These are the activations of a small neural network, seen along a few directions. Each row is one input.
Each table varies a few parts of the input and shows all the possible inputs, shuffled.
Descriptions start from the smaller parts, as in this example, which fits no table here: one of 3 separate values, together with either a single point or one of 11 places along a line or (one of 4 places along a line, together with one of 8 places around a ring).
Shared parts are said once, and a part with two or three values counts as separate values.
(in the rows, 128 means zero)

Other details of the inputs shift rows strongly along three fixed directions, in all tables alike. That doesn't count.

Table:
x1: [122 163 144 100  73 117 142 127 124 128 166 129]
x2: [112 145 149  90 108 125 147 109 118  90 154 101]
x3: [120 199 152 108  75 109 148 115 115 107 165 120]
x4: [100 104 186 116  82 130 142 160 132 135 128 129]
x5: [106  91 128 119 158 133 145 109 138  89 121  88]
x6: [186 212  65 162 140 102  98 108  91 140 125 162]
x7: [ 98  94 117 121 125 139 150 122 139 122 133 104]
x8: [118 142 142 100 128 131 145 108 119  95 154 110]
x9: [128 152 103 139 120 115 126 123  96 122 125 130]
x10: [174 151 133 141 142 130  87 138 131 163 118 180]
x11: [154 134 113 158 139 129  94 148 112 171 110 183]
x12: [119  45  94 147 222 158 129 124 141 121  90 108]
x13: [100 112 204  68  78 142 150 139 146 119 156 119]
x14: [105  28 164 113 156 164 128 157 153 141  96 121]
x15: [ 90  96 123 107 130 138 157 120 124 102 135 102]
x16: [192 201  53 181 162 102  95  97 130 153 114 139]
x17: [103  96 199 110  73 134 136 169 131 139 125 131]
x18: [122 186 173  95  57 111 144 123 110 109 161 121]
x19: [110 106 175 120  93 131 134 145 157 133 138 118]
x20: [118 124  65 141 171 123 145  95 105  98 117  98]
x21: [102 143 131 125  88 120 144 133 116 124 148 122]
x22: [169 135 123 167 147 121  83 145 142 165  90 163]
x23: [149 118 173 145 102 128  88 172 163 181 109 171]
x24: [101  20 164 120 172 170 132 153 153 138 109 128]
x25: [108 112 179 116 101 132 133 151 150 125 134 127]
x26: [118 202  82 121  98  99 171  75  99  80 178  80]
x27: [136 152 142 100  91 124 126 130 112 129 142 139]
x28: [118 107  73 140 205 125 144  82 123  69 117  71]
x29: [164 127 101 186 145 123  99 149 143 181  89 152]
x30: [171 134 116 130 132 132  91 143 138 176 109 172]
x31: [134 189  93 123 116 108 144 101 108 109 156 120]
x32: [113 160  44 153 171 114 157  83  99  86 132  91]
x33: [107  50 106 141 200 152 139 133 156 127  96 105]
x34: [130 174 150 114  87 113 132 122 133 129 156 126]
x35: [112 101 108 138 186 133 144  97 129  81 132  99]
x36: [160 112 164 112 111 147  92 165 140 182 125 195]
x37: [175 152 108 133 125 124  91 137 125 168 109 169]
x38: [105 142 144 115  91 126 142 136  97 116 150 130]
x39: [153 127 119 176 136 120  98 159 140 179  96 159]
x40: [119  80 120 131 185 145 130 115 142 100 113 108]
Each input here is: one of 5 places around a ring, together with one of 8 places along a line.
Question: Changing only the place on the ring of 5 turns x6 into x8. The same change can be made to x36. Which row results?
Answer: x10
Question: Changing only the place on the ring of 5 turns x14 into x9. The same change can be made to x12. Which row results?
Answer: x38
Question: A walk changes only the place on the line of 8. It starts at x19 and steps to x23. List the rest of the walk in order.
Answer: x25, x22, x5, x28, x40, x35
Question: A walk changes only the place on the ring of 5. It starts at x4 and steps to x22. List the rest of the walk in order.
Answer: x13, x30, x15

Table:
x41: [ 94 164 110 146 115 102 168  91  85  61 160  80]
x42: [147 186 113 147 118 105 122 114 114 127 140 131]
x43: [136  71 171 108 126 156 107 163 172 169 107 147]
x44: [158 107 126 180 143 129  91 156 141 168  96 161]
x45: [129 183 176 106  39 119 136 149 107 136 169 154]
x46: [120  90 159 100 110 150 127 145 156 151 135 140]
x47: [143 140  76 145 186 126 127  94 119 111 122 116]
x48: [136 108  66 132 202 138 128  97 128 109 116 112]
x49: [127  79 175 143 114 148 101 186 157 191  92 162]
x50: [167 214 130 158  88  97 106 137 109 145 130 159]
x51: [114 165 111 154 108 101 145 107  85  88 141 106]
x52: [120  93 169 103 114 145 121 144 156 148 125 136]
x53: [122  99 171 102 118 148 118 156 145 144 133 151]
x54: [139 118 105 124 151 132 116 126 137 134 117 131]
x55: [ 98 114 167  93  94 141 146 135 146 114 150 116]
x56: [145  83  73 134 210 142 119 103 147 128  91 110]
x57: [139 117  88 170 165 129 109 138 124 157  85 136]
x58: [130 141 170 109  74 126 120 153 138 153 142 153]
x59: [179 178 120 156 105 118  84 152 128 187 122 186]
x60: [158 151 122 139 131 124 103 139 126 156 123 167]
x61: [124 146 115 165 127 109 135 134 114 132 121 128]
x62: [ 97  79 162  83 122 143 152 130 144 109 135 101]
x63: [135  93  64 127 202 145 135  92 133 112 116 109]
x64: [152 147  89 151 168 119 121 105 128 124 117 121]
x65: [162 141  91 192 151 113  94 134 127 154  92 145]
x66: [129 209 115 135  99  98 147  99  88  92 161 109]
x67: [ 99 158 177 128  52 110 140 156  96 125 140 135]
x68: [147 231  96 190  95  86 123 129  77 130 127 148]
x69: [176 115 115 143 147 135  74 157 149 193  87 187]
x70: [122 127 167 112 104 133 121 147 141 141 143 144]
x71: [123 201 115 131 105 100 153  97  92  83 158 103]
x72: [104 112 170  86  95 137 149 132 126 110 148 112]
x73: [132  88  99 120 178 138 126 111 143 126 111 112]
x74: [ 80  51 151  66 131 162 172 117 151 100 152  86]
x75: [108 117  75 118 188 131 160  70 116  72 133  76]
x76: [ 81  86 164  78 120 147 170 122 147  93 160  95]
x77: [129  99 174 101 112 142 118 156 142 143 120 149]
x78: [ 93 136 165  85  83 128 157 121 116  93 164 111]
x79: [ 91 107 106 135 144 125 157 104 115  81 134  78]
x80: [133  80 111 124 183 143 123 121 158 130 103 116]
Question: What is each input in this table made of?
Answer: one of 5 places around a ring, together with either one of 2 separate values or one of 6 places along a line
Question: Changing only the place on the ring of 5 turns x59 into x74. The same change can be made to x64. Which row results?
Answer: x56
Question: Change only the choice among 2 separate values in x51. List by row number the other rows that result.
Answer: x67
Question: Change only the place on the ring of 5 in x49. List by row number the other rows that result.
Answer: x57, x61, x67, x68
